Each row below holds a small network's activations on one input, seen along a few directions.
In each table, some parts of the input vary, and every possible input appears once, in random order.
Descriptions start from the smaller parts, as in this example, which fits no table here: one of 5 places around a ring, together with either a single point or one of 11 places around a ring or (one of 3 separate values, together with one of 4 places along a line).
Shared parts are said once, and a part with two or three values counts as separate values.
(in the rows, 128 means zero)

Other details of the inputs vary at random and push rows far along three fixed directions, the same in every table; ignore that.
These rows show it; all are for the same input, with only those details redrawn:
[ 99 126 131 111  92 123 138  86  83 121  92 132 160 156]
[133 133 166  82 137 121 124 110 114 140 132 129 147 142]
[119 127 171 116  37  94 157 135 116 140 118 184 158 120]
[138 119 116 123 155 130 117 120 140 130 132 109 132 100]
[103 113  81 152 111 134 131  95 108 111  91 110 144 114]
[137 119 116 123 155 130 117 120 140 130 132 109 132 100]
[158 120 155 128 102  99 135 169 173 149 159 160 129  64]

A family of inputs:
x1: [142 124 164  90 142 119 133 120 111 142 128 135 124 163]
x2: [ 97 135  86 176 116 152 133 127 105  93 101 115 125 143]
x3: [130 148 161 104 141 129 132 140 119 131 142 136 114 190]
x4: [142 112 114 128 157 132 122 123 137 132 136 114 120 111]
x5: [143 140 177 118 153 115 140 122 103 127 136 139 116 174]
x6: [101 115  70 156 106 147 129 126 116 116  93 111 124 149]
x7: [121 145 156  77 127 137 114 128 123 145 140 126 152 156]
x8: [130 146 119 141 153 148 112 148 133 118 144 108 117 120]
x9: [133 124 113 141 152 141 119 147 150 127 139 111  95 146]
x10: [113 135 119 166  53 125 134 168 138 117 125 165 138  90]
x11: [102 137 142 124  97 129 134  91  71 106  94 139 153 155]
x12: [143 132 130 151 169 132 130 132 126 109 136 118 108 115]
x13: [131 106 126 179  65  98 161 152 140 123 119 168 100 109]
x14: [142 135 128 145 163 132 123 128 123 115 138 112 113 106]
x15: [163 131 162 133 102 108 131 169 167 138 157 162 129  58]
x16: [117 121  88 113 147 137 115 120 177 163 140 118 125 132]
x17: [ 96 134  78 154 100 157 116 114 111 104  98 108 147 122]
x18: [146 123 120 150 169 121 135 131 134 118 136 120  94 132]
x19: [133 133 166  82 137 121 124 110 114 140 132 129 147 142]
x20: [123 123 148  77 139 110 134  92 141 170 133 143 137 160]
x21: [130 123 104 124 147 149 111 142 147 135 143 109 124 125]
x22: [135 137 117 155 161 140 122 153 141 120 142 115 104 146]
Changing only one part turns x12 into x2. The same change can be made to x1. Which row results?
Answer: x6
Describe the family of inputs behind these rows.
Answer: one of 2 separate values, together with either a single point or one of 10 places around a ring
Change only the choice among 2 separate values in x18. List by row number the other rows that result.
Answer: x3

A family of inputs:
x23: [131 151 170  98 159 126 128 117 108 130 136 129 133 174]
x24: [161 125 143 125 132 115 127 184 178 152 168 143 116  96]
x25: [128 119 101 132 141 143 115 131 136 127 126 108 114 130]
x26: [126 118 101 137 154 128 126 112 136 129 124 110 130 116]
x27: [116 114 109 141 102 116 143 115 118 126 106 131 140 125]
x28: [127 154 167  99 159 127 129 113 109 131 137 129 131 173]
x29: [158 127 146 128 139 106 132 158 181 155 167 148 121  81]
x30: [159 129 151 124 128 120 118 168 169 139 165 143 118  73]
x31: [108 122 107 142  94 134 131 127 123 125 114 135 126 139]
x32: [133 132 160  78 143 137 117 123 113 139 132 121 128 175]
x33: [123 123 103 134 150 132 121 104 141 129 124 114 118 115]
x34: [110 144 165  91  95 129 133 114 104 141 124 151 140 184]
x35: [130 124 108 132 142 142 111 122 126 117 123 105 127 108]
x36: [134 121 112 148 149 137 122 129 125 111 124 105 106 123]
x37: [133 109 107 129 146 131 121 114 133 127 121 106 118 114]
x38: [120 122 116 157 103 122 144 133 108 108 105 130 130 135]
x39: [133 125 112 148 146 136 122 128 126 112 124 109 109 125]
x40: [114 129 178 109  62 116 160 108  61 128 104 186 143 180]
x41: [113 117 110 142  99 115 145 114 121 126 108 136 141 124]
x42: [117 137 106 138 139 138 122 118 127 121 123 117 140 113]
x43: [120 129  99 135 145 145 116 124 143 129 130 114 114 130]
x44: [116 123 115 141  97 128 135 128 109 116 109 127 148 117]
x45: [ 96 121 113 153  57 108 158 108 108 124  91 159 151 133]
x46: [131 131 163  79 149 125 122  99 113 140 132 125 133 161]
x47: [117 123 116 158 102 122 145 132 108 109 108 128 129 135]
x48: [122 134 104 139 150 141 118 120 131 121 128 109 138 109]
x49: [155 128 143 127 130 123 120 174 182 150 166 148 106  96]
x50: [125 130 107 136 149 140 117 124 129 120 128 109 138 109]
x51: [127 131 109 152 153 139 120 122 131 112 124 113 108 125]
x52: [117 126 114 159 103 121 144 130 110 110 108 130 130 135]
x53: [107 135 115 142  93 133 130 115 117 117 111 138 138 117]
x54: [157 134 152 125 130 121 116 166 173 141 165 147 118  74]
x55: [121 121 114 136 110 137 122 124 116 116 113 119 134 112]
x56: [124 132 109 135 144 145 112 117 132 120 129 111 127 108]
x57: [132 111 104 132 151 127 127 118 132 128 121 105 129 115]
x58: [166 149 216  86 141 102 135 169 146 151 178 161 124 138]
x59: [132 122 106 133 148 139 117 129 124 117 120 103 138 109]
x60: [157 126 141 127 133 117 128 182 180 151 169 144 116  96]
x61: [132 113 105 131 146 130 120 112 135 127 121 108 119 114]
x62: [134 144 172  93 152 130 123 115 105 126 136 125 121 172]
x63: [127 118  97 135 146 140 122 136 133 127 126 104 125 132]
x64: [122 128  98 138 150 141 120 130 141 130 128 113 126 133]
x65: [126 128 105 136 149 139 118 124 127 118 126 106 138 110]
x66: [134 110 104 131 152 126 126 119 133 127 118 106 130 116]
x67: [129 136 163  81 150 126 121  96 116 142 131 129 133 161]
x68: [111 132 116 160 100 129 139 120 116 111 113 137 119 133]
x69: [125 133 166  81 138 124 125  97 109 141 129 131 136 165]
x70: [124 134 107 152 153 139 122 119 133 113 127 113 106 125]
x71: [123 125 101 137 155 128 127 109 141 132 125 115 129 116]
x72: [124 121  99 134 143 144 116 129 138 125 128 109 115 131]
x73: [152 123 163 145  81 103 144 177 150 129 144 168 111  98]
x74: [136 111 162 135  32  87 159 159 142 142 124 189 133  97]
x75: [ 96 129 118 170  56 113 160 125  96 108  95 157 142 144]
x76: [131 133 160  79 142 137 117 122 112 140 135 120 128 176]
x77: [125 117 100 135 135 137 125 136 129 125 119 111 129 135]
x78: [110 114 114 166  65 118 165 121  82 114  94 170 141 136]
x79: [130 145 171  96 152 131 122 113 105 127 136 126 122 172]
x80: [126 121 105 135 148 133 121 106 140 129 126 113 119 115]
x81: [128 150 166  83 152 133 118 112 108 135 135 126 151 156]
x82: [165 124 154 121 128 120 117 174 168 139 161 140 118  71]
x83: [123 132 151 145  37 100 159 173 150 148 138 193 139 114]
x84: [126 135 106 156 158 135 128 125 132 116 130 111 118 126]
x85: [125 128 109 133 144 144 111 120 129 119 127 110 127 108]
x86: [133 144 166  80 149 131 118 116 103 134 134 120 151 155]
x87: [109 131 100 144 118 134 132 127 132 130 119 129 132 138]
x88: [125 141 155  85 150 134 122 121 115 143 138 125 140 178]
Describe the family of inputs behind these rows.
Answer: one of 2 separate values, together with either a single point or (one of 4 separate values, together with one of 8 places along a line)
Changing only the choice among 2 separate values turns x63 into x76. The same change can be made to x59. Which row results?
Answer: x82
Changing only the choice among 2 separate values turns x51 into x23. The same change can be made to x49. Which row results?
Answer: x64
Change only the choice among 4 separate values in x83. List by row number the other rows that result.
Answer: x29, x48, x84
Change only the choice among 4 separate values in x37. List by row number the other rows that result.
Answer: x36, x55, x76
Change only the place on the line of 8 in x71. List by row number the other rows that result.
Answer: x26, x27, x29, x41, x45, x57, x66
Change only the place on the line of 8 in x61. List by row number the other rows that result.
Answer: x33, x37, x46, x67, x69, x74, x80

A family of inputs:
x89: [127 120  59 168 190 154 112 127 145 108 125  77 102 110]
x90: [115 109  56 210 121 139 132 119 119  83  95 106 118  69]
x91: [114 134 146  91 146 134 130  82  81 127 111 117 131 199]
x92: [119 127 129 155  63 112 148 143 134 133 122 163 139 106]
x93: [143 131 146 112 140 132 120 157 142 140 149 131 120 133]
x94: [141 130 145 105 140 132 118 142 144 144 148 132 129 119]
x95: [111 140 145  82 141 137 121  80  83 133 110 110 159 181]
x96: [129 118  62 165 192 154 111 117 147 112 123  81 104 107]
x97: [143 133 148 121 148 122 124 150 144 133 149 134 119 135]
x98: [ 91 126  62 141 188 170 109  75  86  95  92  57 126 178]
x99: [144 128 146 106 146 119 122 133 145 142 145 133 136 114]
x100: [118 121 122 158  71 109 146 141 139 127 120 164 136 103]
x101: [142 139 148 112 140 128 118 144 146 138 148 131 119 126]
x102: [129 117  62 149 190 148 107 111 147 118 122  76 120  90]
x103: [117 119 121 151  61 117 141 145 139 128 122 161 137 101]
x104: [ 85 132 118 129  61 134 145 100  74 116  84 147 152 179]
x105: [154 140 164 126 151 124 126 143 122 119 147 133 117 114]
x106: [124 111 123 156  68 105 153 137 137 131 120 161 123 105]
x107: [133 112  61 169 190 150 111 125 145 111 121  77  98 115]
x108: [ 86 135 124 135  61 130 146 103  78 109  80 141 146 185]
x109: [115 131 147  95 147 134 132  92  80 125 110 113 128 206]
x110: [111 135 147  81 146 135 127  77  86 131 105 114 153 182]
x111: [131 121 137 157  75 108 148 141 116 112 116 155 139  82]
x112: [118 119 124 159  71 111 150 141 140 129 118 163 132 103]
x113: [142 125 143  98 137 128 117 142 143 148 144 129 138 110]
x114: [143 134 147 110 140 132 118 146 144 139 152 134 122 126]
x115: [142 135 150 108 138 127 117 137 149 140 146 130 125 118]
x116: [140 129 148 103 140 122 121 136 144 143 149 126 136 111]
x117: [143 131 147 114 141 130 119 153 144 135 151 129 119 133]
x118: [137 134 150 110 141 125 121 137 145 140 153 129 128 118]
x119: [141 138 149 110 145 124 125 136 145 141 150 133 125 119]
x120: [104 147 148  89 142 142 124  89  83 124 117 114 143 194]
x121: [155 138 165 130 152 123 127 150 122 116 146 128 115 121]
x122: [144 140 147 118 143 127 123 143 142 141 152 133 123 128]
x123: [145 139 154 117 140 126 127 150 139 139 152 133 122 140]
x124: [119 115 118 143  60 114 141 144 138 130 118 156 145  93]
x125: [144 127 151 112 146 120 125 134 145 144 146 136 121 122]
x126: [107 103  37 211 114 137 132 125 139 103  93 111 109  90]
x127: [146 123 149 105 145 117 124 132 144 147 142 132 129 115]
x128: [150 118 147 104 143 114 129 128 142 145 145 130 123 117]
x129: [119 126 121 163  70 111 147 148 137 124 121 166 130 111]
x130: [ 86 128 122 119  58 124 141  88  80 116  77 138 163 162]
x131: [145 132 150 120 148 125 130 149 145 136 147 133 115 136]
x132: [141 142 147 115 145 125 126 143 143 138 151 135 119 126]
Changing only one part turns x130 into x101. The same change can be made to x111. Which row results?
Answer: x105
Describe the family of inputs behind these rows.
Answer: one of 4 places along a line, together with either a single point or one of 10 places along a line
List by row number the other rows that have the place on the line of 4 in common with x118.
Answer: x90, x92, x94, x100, x103, x106, x112, x115, x119, x125
Change only the place on the line of 10 in x110. List by row number the other rows that result.
Answer: x95, x99, x102, x113, x116, x124, x127, x128, x130

A family of inputs:
x133: [135 126 114 129 152 140 113 139 148 131 138 109 123 118]
x134: [165 132 201 105  94  91 139 186 182 167 181 185 120  94]
x135: [140 126 116 127 154 136 110 137 140 127 136 109 125 111]
x136: [138 122 120 127 155 130 116 127 146 129 136 115 119 107]
x137: [128 118 145 161  22  89 164 173 160 145 132 192 129  83]
x138: [135 125 115 130 151 137 112 140 146 131 139 111 122 118]
x139: [145 151 240  51  86  90 150 155 138 176 166 196 142 174]
x140: [115 136 193 107  16  91 162 136 103 139 115 204 156 149]
x141: [144 141 135 151 166 137 121 143 125 105 140 114 102 124]
x142: [133 124 109 131 157 136 118 132 154 138 140 120 114 126]
x143: [143 112 158 168  33  86 169 180 137 127 125 195 120  89]
x144: [138 122 117 125 156 130 119 125 147 129 132 111 120 109]
x145: [105 112  65 186  87 132 140 109 111 102  91 123 136  89]
x146: [ 93 109  52 190  86 130 142 119 134 112  93 129 124 116]
x147: [144 143 139 154 170 131 125 135 117 106 140 117 110 112]
x148: [141 125 123 126 156 133 117 128 134 123 138 111 129  99]
x149: [132 127 108 130 155 140 116 144 154 136 141 114 121 127]
x150: [ 81 128 105 136  69 137 142  84  71 113  78 130 148 178]
x151: [121 140 164  72 145 125 123  91  95 135 119 119 144 178]
x152: [142 126 126 127 159 132 119 124 138 129 137 120 126  95]
x153: [131 124 108 130 154 138 119 141 152 136 146 116 114 125]
x154: [133 126 110 130 156 138 119 138 154 139 141 123 113 124]
x155: [ 92 118 113 149  82 128 154  90  60 101  71 130 138 189]
x156: [147 118 116 142 162 130 130 143 140 125 138 117 102 136]
x157: [142 124 123 129 161 129 117 118 138 126 136 117 129  99]
x158: [140 142 125 156 163 140 126 150 138 110 146 118  97 142]
x159: [121 142 165  72 141 137 119 102  90 129 122 118 144 179]
x160: [ 80 124 107 132  75 136 141  84  66 104  76 127 153 171]
x161: [123 144 170  75 147 134 120  95  87 129 123 120 158 170]
x162: [137 126 115 128 150 139 114 138 145 132 139 110 117 117]
x163: [102 112  66 187  87 131 136 117 113 101  90 122 142  90]
x164: [137 130 118 124 151 138 114 139 144 128 137 111 130 110]
x165: [ 93 106  59 188  81 137 137 123 124 105  94 121 126 106]
x166: [141 123 121 127 161 121 122 117 140 129 134 111 129  97]
x167: [115 147 160  76 143 140 120 105  97 138 123 117 150 187]
x168: [125 120 139 158  24  84 167 178 167 149 136 197 128  94]
x169: [137 125 118 129 154 138 115 133 148 135 138 118 115 115]
x170: [142 122 125 127 159 127 125 118 140 130 135 112 128  96]
x171: [ 97 107  61 184  83 125 142 115 130 111  90 121 128 107]
x172: [121 148 169  74 145 133 123  96  88 131 124 121 161 170]
x173: [133 127 106 132 155 138 115 143 151 136 141 114 119 127]
x174: [142 141 133 155 163 139 122 145 130 108 143 114  99 133]
x175: [130 132 105 129 156 140 117 143 153 138 140 114 124 126]
x176: [133 126 107 129 154 139 118 141 151 134 142 113 116 127]
x177: [169 137 203  98  92  98 135 195 176 159 179 181 129  88]
x178: [ 80 126 105 137  74 134 141  77  75 112  74 132 149 180]
x179: [140 125 122 125 153 136 115 132 144 130 136 119 117 106]
x180: [123 140 169  79 151 127 125  82  89 131 121 123 151 169]
x181: [135 134 177  91 158 121 136  96  72 124 118 124 139 175]
x182: [140 124 122 127 159 133 117 126 135 126 141 113 127  98]
x183: [117 144 155  78 142 139 123 100  98 143 128 125 136 198]
x184: [142 126 117 126 151 137 114 131 139 128 137 112 118 108]
Changing only one part turns x161 into x177. The same change can be made to x172. Which row results?
Answer: x164
Describe the family of inputs behind these rows.
Answer: one of 4 places along a line, together with either one of 2 separate values or one of 11 places along a line
Change only the choice among 2 separate values in x158. List by row number the other rows that result.
Answer: x156
Change only the choice among 2 separate values in x155. List by row number the other rows that result.
Answer: x174
A walk changes only the place on the line of 4. It starts at x182 and steps to x160. List the rest of the walk in order.
Answer: x165, x153
Change only the place on the line of 11 in x169. List by row number the other rows that result.
Answer: x133, x134, x137, x138, x150, x162, x165, x167, x171, x178
Change only the place on the line of 11 in x139. List by row number the other rows that result.
Answer: x142, x146, x149, x153, x154, x168, x173, x175, x176, x183
